A small network was shown many inputs. Here are its activations along a few directions, one row for each input.
In each table, some parts of the input vary, and every possible input appears once, in random order.
A made-up example of a description, with smaller parts first: one of 5 places around a ring, together with either a single point or one of 9 places around a ring or (one of 3 separate values, together with one of 6 places along a line).
Shared parts are said once, and a part with two or three values counts as separate values.
(in the rows, 128 means zero)

Other details of the inputs vary at random and push rows far along two fixed directions, the same in every table; ignore that.

A family of inputs:
R1: [123 158 155 117  89 154 108 133 131 114  84 153]
R2: [147 125 125 117 150 106 155 143 126 128 137 102]
R3: [124 106 104 146 136 125 117 107 128 142 153 136]
R4: [126 119 122 128 144 119 142 125 133 122 148 117]
R5: [121 106 111 144 149 121 137 115 135 127 161 119]
R6: [103 154 171 115 153 129 183 144 160  39 120  82]
R7: [ 95 136 159 133 124 158  87 138 125 135  60 145]
R8: [117 110 119 142 150 118 138 116 132 124 157 117]
R9: [140 122 116 124 133 114 138 136 118 144 145 117]
R10: [130 116 118 138 139 124 118 122 128 140 144 132]
R11: [108 156 160 124 101 157  97 130 136 117  84 159]
R12: [122 115 107 139 140 127 137 103 131 125 161 125]
R13: [122 160 154 114  86 154 109 131 130 113  83 157]
R14: [161 115  92 137  88 131  73 119  98 214 123 185]
R15: [145 122 113 123 136 112 138 133 120 141 145 123]
R16: [127 152 171 103 165 115 185 164 142  69 113  65]
R17: [133 114 107 137 127 119 134 111 125 137 160 133]
R18: [147 119  99 124 132 112 154 121 118 133 160 117]
R19: [124 112 109 144 130 127 126 104 128 134 160 134]
R20: [133 115 115 135 133 122 122 121 125 138 149 127]
R21: [148 121 103 126 119 120 134 120 118 141 151 127]
R22: [126 116 124 134 157 117 143 133 134 116 151 110]
R23: [122 159 161 115 100 147 108 144 130 126  75 148]
R24: [124  94 105 151 149 123 106 123 111 173 130 126]
R25: [ 94 151 178 118 155 135 171 137 161  33 117  81]
R26: [104 151 158 128 106 156  94 131 139 119  83 157]
R27: [145 118 115 125 125 115 133 126 122 143 145 124]
R28: [122 158 156 113  98 149 107 142 135 126  73 152]
R29: [143 122 112 119 134 116 152 127 124 129 153 114]
R30: [131  93  81 158 115 137  58 110 100 216 115 179]
R31: [111 154 152 126  91 163  98 118 140 110  91 162]
R32: [139 123 123 124 143 110 149 140 126 126 145 103]
R33: [145 121 122 125 148 101 154 140 123 128 146 100]
R34: [141 117 121 123 143 107 159 135 123 126 157 100]
R35: [146 116 111 126 127 117 134 129 122 146 149 126]
R36: [121 158 156 114  90 153 109 137 132 115  84 152]
Description of these inputs: one of 3 separate values, together with either a single point or one of 5 places around a ring or one of 6 places along a line.
Q: Changing only the choice among 3 separate values turns R22 into R10. The same change can be made to R4. Which row results?
A: R20

A family of inputs:
R37: [129 128 126 130 129 125 129 126 131 127 139 129]
R38: [139 129 126 123 130 121 135 135 126 129 136 122]
R39: [ 95 180 204  95 140 142 172 167 161  31  68  86]
R40: [138 132 126 122 123 124 133 133 124 128 129 124]
R41: [147 104  87 143 121 117 116 107 113 171 163 147]
R42: [128 113 111 138 138 123 129 117 128 134 150 125]
R43: [107 126 138 135 142 136 130 124 137 110 120 121]
R44: [147 130 125 115 126 116 138 143 119 142 125 120]
R45: [121 104 114 141 165 110 151 121 130 118 161  98]
R46: [124 117 117 137 132 126 128 116 127 132 144 128]
R47: [119 123 126 135 139 129 130 120 134 121 139 126]
R48: [112 162 149 127  47 187  41 113 126 154  48 221]
R49: [140 138 137 112 122 122 141 146 121 129 114 115]
R50: [156 120 112 123 127 113 129 135 115 159 142 127]
R51: [117 115 122 144 139 129 118 117 128 135 140 131]
Q: Describe the family of inputs behind these rows.
A: one of 3 separate values, together with one of 5 places along a line
Q: Which other rows does R41 become when the choice among 3 separate values takes its other values? List them by row number.
A: R37, R48
Q: Which other rows does R51 become when the place on the line of 5 takes its other values? List them by row number.
A: R37, R38, R47, R50

A family of inputs:
R52: [145 111  96 135 119 116 132 110 116 156 166 138]
R53: [118 131 123 136 101 155  73 119 125 160  91 181]
R54: [107 164 174 125  95 164  80 136 140 114  69 162]
R55: [110 154 152 120  95 168  96 128 136 109  67 157]
R56: [ 92 163 183 105 147 144 169 152 160  41  83  92]
R57: [137 117 104 144  96 134  83 106 114 185 138 179]
R58: [168 176 163  80  67 140 105 176 110 159  47 153]
R59: [135 105  99 141 143 121 127 118 121 150 147 127]
R60: [136  98  90 145 133 113 127 113 109 168 164 132]
R61: [115 151 146 127 108 157  88 132 140 127  88 168]
R62: [157 109  88 135 130 112 127 115 121 153 176 136]
R63: [147 110  94 135 122 116 130 111 116 158 166 136]
R64: [125  96 115 139 190  90 173 135 127 120 174  71]
R65: [138 115 120 127 179  94 178 137 139 101 182  76]
R66: [101 157 168 122 101 172  85 132 141 107  50 159]
R67: [147 109  92 135 129 119 124 113 124 155 164 142]
R68: [136 101 114 137 192  83 182 135 132 121 196  71]
R69: [135 106  87 147 114 134  81 110 114 191 134 178]
R70: [175 163 143  86  80 128 117 171 106 169  74 148]
R71: [135 101 105 129 166  93 192 123 122 108 179  68]
R72: [133 105 114 125 165  99 188 126 125  99 166  68]
R73: [149 117 102 131 116 117 132 114 119 143 163 131]
R74: [ 82 167 205 109 136 151 159 152 151  37  61  84]
R75: [101 152 163 126  93 163  98 127 129 112  66 151]
R76: [107 172 187 102 138 140 165 154 161  39  98  97]
R77: [121 126 125 144  94 157  58 113 113 175  86 180]
R78: [141  99  86 137 132 110 140 110 111 159 170 126]
R79: [139 124 100 135  93 143  85 108 122 173 128 185]
R80: [130 101  99 148 142 118 112 119 113 171 153 136]
R81: [ 97 173 202 108 136 139 166 154 158  37  93  88]
R82: [115 144 140 123 103 155 109 124 135 116  87 151]
R83: [121 135 132 139  93 153  61 118 123 169  98 185]
R84: [ 94 170 194 108 153 141 160 158 167  44  91  97]
R85: [131 111 124 129 171  95 180 134 132 105 177  75]
R86: [148 110 102 142 125 113 121 115 115 158 168 134]
R87: [127 128 115 133  84 150  86 108 115 163 104 175]
R88: [125 100 117 138 186  97 176 133 126 113 169  67]
R89: [153 114  97 131 120 112 138 112 117 146 174 130]
R90: [133 115 128 131 176  94 172 138 135 105 179  75]
R91: [151 110  95 140 135 114 116 119 124 160 166 141]
R92: [ 92 161 183 105 147 143 166 152 158  41  82  91]
R93: [129 107 106 142 129 122 120 116 113 157 143 134]
Q: Describe the family of inputs behind these rows.
A: one of 2 separate values, together with either a single point or (one of 4 places along a line, together with one of 5 places around a ring)
Q: Changing only the choice among 2 separate values turns R63 into R52. The same change can be made to R87. Which row results?
A: R78
Q: Which other rows does R65 become when the place on the ring of 5 takes its other values? List them by row number.
A: R76, R81, R89, R90
Q: Which other rows does R62 become when the place on the line of 4 takes its other values? List them by row number.
A: R55, R67, R92

A family of inputs:
R94: [159  78  59 156 143  97  99 111 105 217 192 152]
R95: [131 129 127 132 108 142  92 123 120 152 103 150]
R96: [103 162 178 116 102 155 104 149 130 115  56 143]
R97: [132 124 124 137 109 134  87 125 112 168 111 154]
R98: [140 149 140 118  75 146  99 127 117 151  98 167]
R99: [138 127 128 122 134 116 152 133 126 112 142 105]
R100: [ 97 123 128 159  98 162  71  87 135 137 113 182]
R101: [142 121 106 129 127 122 126 122 130 141 152 142]
R102: [127 122 120 119 138 120 160 133 126 116 128 104]
R103: [137 130 128 118 125 117 156 134 124 117 132 112]
R104: [123 126 132 128 159 121 144 139 142 110 132 107]
R105: [ 88 118 132 153 146 137 131 103 141  95 148 119]
R106: [131 116 126 127 150 114 156 135 121 126 134  96]
R107: [132 149 145 116 123 131 132 138 140 112 129 130]
R108: [121 125 139 128 154 118 141 142 129 122 133 107]
R109: [129 124 120 125 140 126 143 126 132 117 131 121]
R110: [116 140 149 125 134 141 123 139 137 111 101 121]
R111: [119 136 134 120 132 142 127 130 141 108 111 139]
R112: [144 134 138 119 133 110 159 136 126 114 150  99]
R113: [135 130 122 124 134 118 146 132 132 116 143 116]
R114: [135 143 142 117 125 123 143 138 133 113 135 117]
R115: [138 109 100 128 126 124 126 115 117 149 141 132]
Q: Describe the family of inputs behind these rows.
A: either one of 2 separate values or (one of 4 places along a line, together with one of 5 places along a line)
Q: Which other rows does R108 become when the place on the line of 5 takes its other values? List them by row number.
A: R109, R110, R113, R114
Q: A walk changes only the place on the line of 4. It starts at R103 and steps to R99. List the rest of the walk in order.
A: R113, R101
